These are the activations of a small neural network, seen along a few directions. Each row is one input.
Each table varies a few parts of the input and shows all the possible inputs, shuffled.
Descriptions start from the smaller parts, as in this example, which fits no table here: values(3) and (point or ring(9) or (line(4) and ring(5))).
Shared parts are said once, and a part with two or three values counts as separate values.
(in the rows, 128 means zero)

Other details of the inputs vary at random and push rows far along three fixed directions, the same in every table; ignore that.

Table:
row 1: [194 149 146 125  83 140 148  93 109 188  68]
row 2: [ 57 105 121 127 148 142 101 157 130  61 189]
row 3: [167 128 143 152 120 126 109 158 158 138 169]
row 4: [ 62 104 113 109 180  92 149 112 105  94  92]
row 5: [ 62 118 100 109 161  85 165  94 110  74  95]
row 6: [109 103 123 145 136  59 141 102 156 113 131]
row 7: [149 122 122 129 123 123 128 126 113 145 105]
row 8: [112 108 138 134 109 198  47 177 147  93 227]
row 9: [121 113 133 128 121 144 131 121 116 125 127]
row 10: [156 151 156 113 117 191 106 145  97 157 110]
row 11: [152 137 130 133 127  81 164 115 127 154  77]
row 12: [167 100 104 160 110  52 121 135 194 133 157]
row 13: [163 123 112 120 127  89 163  98 133 151  74]
row 14: [ 69 163 109 114 162 144 156 125  85 131 106]
row 15: [153 105 122 168 108  49 129 119 203 123 171]
row 16: [144 144 134 125 122 130 149 108 126 126 116]
row 17: [152 164 133 131 108 192 120 138  91 193 123]
row 18: [112 118 127 120 147 143 122 149 123 109 139]
row 19: [104 125 137 117 145 135 100 143 130 116 133]
row 20: [146 138 134 119 125 127 118 134 142 137 121]
row 21: [ 56 120 114  98 190  84 143 106 121  80 104]
row 22: [122 116 135 153 141 120  79 179 192  89 225]
row 23: [ 48  94 109 114 167  82 148  97 121  78 108]
row 24: [125 134 142 127 128 141 139 124 117 120 133]
row 25: [101 104 126 146 159  65 128 128 152 110 140]
row 26: [147 150 103 148 116  79 175 103 127 188  89]
row 27: [128 143 123 101 138 173 117 139 101 114 118]
row 28: [ 33 129 103 134 178  83 161 116  98 123 108]
row 29: [ 99 123 125 118 136 152 126 132 129  89 148]
row 30: [226 148 152 156  60 135 143 126 143 193 116]
row 31: [159 149 151 104 128 194 105 131  94 151 111]
row 32: [178 112 128 151  86 129 111 137 179 138 173]
row 33: [115 131 132 112 138 190  91 168 106 105 160]
row 34: [123 139 151 111 128 176 127 117  89 131 116]
row 35: [136 169 147  76 117 207 138  98  66 145  64]
row 36: [113 126 131  96 147 178 110 132  96 121 111]
row 37: [146 144 136 130 109 126 141 119 137 132 119]
row 38: [112 130 127 107 135 145 167 102  86 121  81]
row 39: [136 143 121 173 113 129 124 165 148 167 178]
row 40: [126 125 122 120 142 139 122 144 138 108 140]
row 41: [109 121 160 139 112 194  58 182 149 104 219]
row 42: [161  91 108 168 112  51 113 137 188 137 158]
row 43: [151 142 142 109 101 206 116 123  75 147 110]
row 44: [207 116 110 161  72  63 153  97 172 167 115]
row 45: [153 141 124 131 130  78 160 112 141 143  84]
Each input here is: ring(5) and (point or (values(2) and line(4))).
Question: Changing only the ring(5) part turns row 35 into row 1. The same change can be made to row 12. Which row results?
Answer: row 42
Question: Changing only the ring(5) part turns row 2 into row 44. The same change can be made to row 38. Which row results?
Answer: row 32
Question: Change only the values(2) part in row 36. List by row number the other rows that result.
Answer: row 23

Table:
row 46: [114 120 119 164 106 122 104 160 166 123 199]
row 47: [ 29 133 131 104 167 173 127 134  74  87 132]
row 48: [142  97 116 145 116 126 103 147 174 118 188]
row 49: [183 168 147 130  97 190 148 135  90 179 111]
row 50: [135 111 118 129 140  54 169 105 131 119  81]
row 51: [198 140 140 121  95 188 121 128  89 164  94]
row 52: [135 110  94 131 132  54 167  91 125 127  69]
row 53: [140 110 127 147 107 122  95 134 174 114 190]
row 54: [201 154 138 103  94 185 125 132 101 160  95]
row 55: [124 118 123 149 136 108  81 168 174 132 191]
row 56: [144 116 136 139 113 120  97 156 185 108 173]
row 57: [131 114 130 130 138  59 167 100 146 119  77]
row 58: [182 175 134 124  93 190 146 133  95 179 111]
row 59: [134 114 138 155 135 112  86 168 165 139 187]
row 60: [114 114 117 149 130  55 166 100 126 156  81]
row 61: [ 22 131 119  92 171 168 105 139  84  89 127]
row 62: [ 52 141 138  74 161 178 113 116  89  67 122]
row 63: [ 53 136 150  79 165 177 118 115  80  69 115]
row 64: [139 129 134 162 135 121 103 165 175 129 193]
row 65: [120 142 101 135 155  55 179  95 138 141  80]
row 66: [195 134 143 116  98 196 133 118  97 172 104]
row 67: [128 108 122 140 130  61 164  79 138 125  97]
Question: Describe the family of inputs behind these rows.
Answer: values(2) and (ring(5) or ring(6))
Question: Changing only the values(2) part turns row 51 into row 52. The same change can be made to row 50. Which row results?
Answer: row 54
Question: A walk changes only the ring(5) part. It starts at row 65 and steps to row 55. List the rest of the walk in order.
Answer: row 61, row 46, row 58
